Each row below holds a small network's activations on one input, seen along a few directions.
In each table, some parts of the input vary, and every possible input appears once, in random order.
Descriptions start from the smaller parts, as in this example, which fits no table here: one of 2 separate values, together with either a single point or one of 11 places along a line or (one of 4 places along a line, together with one of 8 places around a ring).
Shared parts are said once, and a part with two or three values counts as separate values.
In the rows, zero is written as 128.

Other details of the inputs vary at random and push rows far along two fixed directions, the same in every table; ignore that.

Table:
R1: [116 171 130 108 107 170 114 138 113  97 163 162  98]
R2: [131 132 127 125 125  68 133 111 128 181  95 141 113]
R3: [131 114 117 135  82 136 125 145 124 124 104 108 116]
R4: [172  67 139 126 221 117 196  27 108 156 169 124 117]
R5: [114 178 138 108 119 170 112 151 106 104 167 143 100]
R6: [137 136 149 108 145  93 105 112 130 177  93 166 132]
R7: [127 160 134 141 127 137 124 160 147 128 140 137 152]
R8: [103 151 109 115  92 145 122 140 114 102 171 147  75]
R9: [129 105 120 121  86 132 112 145 132 113 107 116 113]
R10: [116 133 117 141  71 169 118 150 118  95 142  87 110]
R11: [145 122 146 127 107 149 106 151 122  99 104 143 132]
R12: [158 111 151 135 126 112 115 125 129 154  61 130 159]
R13: [115 152 131 131 110 146 133 150 149 137 126 144 152]
R14: [145 123 123 143  96 125 118 155 121 114 120 100 119]
R15: [126 111  99 114 170 215 139  70  81  46 173  78 157]
R16: [ 97  60  85 111 206  99 159  47 130 128 130 112 171]
R17: [108 129 112 134 109 111 133 158 156 114 136 145 118]
R18: [124 177 147 125 115 139 113 127 121 145 134 137 120]
R19: [126 171 136 117 110 143 121 127 122 147 124 152 115]
R20: [148  89 138 142 137  80 111 149 122 145  77 114 128]
R21: [127 138 148 151 147  96 122 131 156 171  95 136 173]
R22: [153 155 150 128 157  89 114 118 123 170 104 150 135]
R23: [139 139 147 143 104 159 104 143 123 122 104 110 142]
R24: [130 123 117 146 137  78 134 147 152 157 122 124 145]
R25: [120 118 124 137 145  75 131 155 151 147 116 129 138]
R26: [117 143 133 132 125 137 121 156 150 115 130 161 141]
R27: [140 143 126 129 136  72 125 124 123 166 121 130 111]
R28: [140 126 145 115 100 154 103 143 130 108  99 130 137]
R29: [127  88 117 110 192 176 132  77  81  71 141  92 164]
R30: [ 98 155 123 112 100 180 121 156 149  98 159 144 136]
R31: [128 139 135 133 132  67 125 110 129 178 104 126 117]
R32: [110  79  95  90 202  91 149  26 100 138 131 118 138]
R33: [134 105 124 132  92 123 116 153 124 102 112 125 109]
R34: [157  66 117 137 163 225 186  67 103  68 202  83 103]
R35: [162 116 155 158 121 141 175 153 168 146 171 139 102]
R36: [ 91 147  96 132  82 160 145 155 145 109 162 120 116]
R37: [114 127 125 149 125  79 139 135 153 159 114 117 150]
R38: [103 163 114 116 105 146 120 153 111 105 170 127  74]
R39: [134 130 152 135 165  88 120 151 149 154  99 148 165]
Each input here is: one of 3 separate values, together with either a single point or (one of 2 separate values, together with one of 6 places around a ring).
Q: Which other rows does R32 become when the choice among 3 separate values takes its other values? List them by row number.
A: R9, R16
Q: Which other rows does R17 become when the choice among 3 separate values takes its other values? List them by row number.
A: R8, R33

Table:
R40: [136  89 127 135 179  82 131  89 129 150  80 127 175]
R41: [109  85  95 100 240  99 175  16  92 144 156 123 164]
R42: [129 100 113 113 218  62 157  41 117 166 127 139 160]
R43: [148 123 152 142 116  60  95 160 150 179  55 149 137]
R44: [114 151 120 124  94 176 114 146 112  90 151 118 115]
R45: [104 117  98 110 155 197 143  86  96  67 176  93 153]
R46: [108 163 123 129  62 170 110 184 138  98 143 120 108]
R47: [128 161 133 135  56 161 113 195 141 107 144 133  80]
R48: [144 161 168 140 123  33 114 167 170 213  79 176 109]
R49: [109 132 116 113 123 190 127 113 105  79 164 114 136]
R50: [167 135 174 166  89  54 101 199 175 194  56 161 118]
R51: [128 149 131 133  85 171 125 156 122 101 155 120  93]
R52: [114 114  99 115 146 209 157  93 100  64 192  95 129]
R53: [157  79 142 129 183  88 139  81 126 162  92 128 157]
R54: [124 162 128 138  50 169 120 195 147 107 151 123  87]
Q: Describe the family of inputs behind these rows.
A: either one of 3 separate values or (one of 2 separate values, together with one of 6 places around a ring)
Q: Which of the alternatives is R41?
A: one of 3 separate values
Q: Which other rows does R40 become when the choice among 2 separate values takes its other values? List them by row number.
A: R50
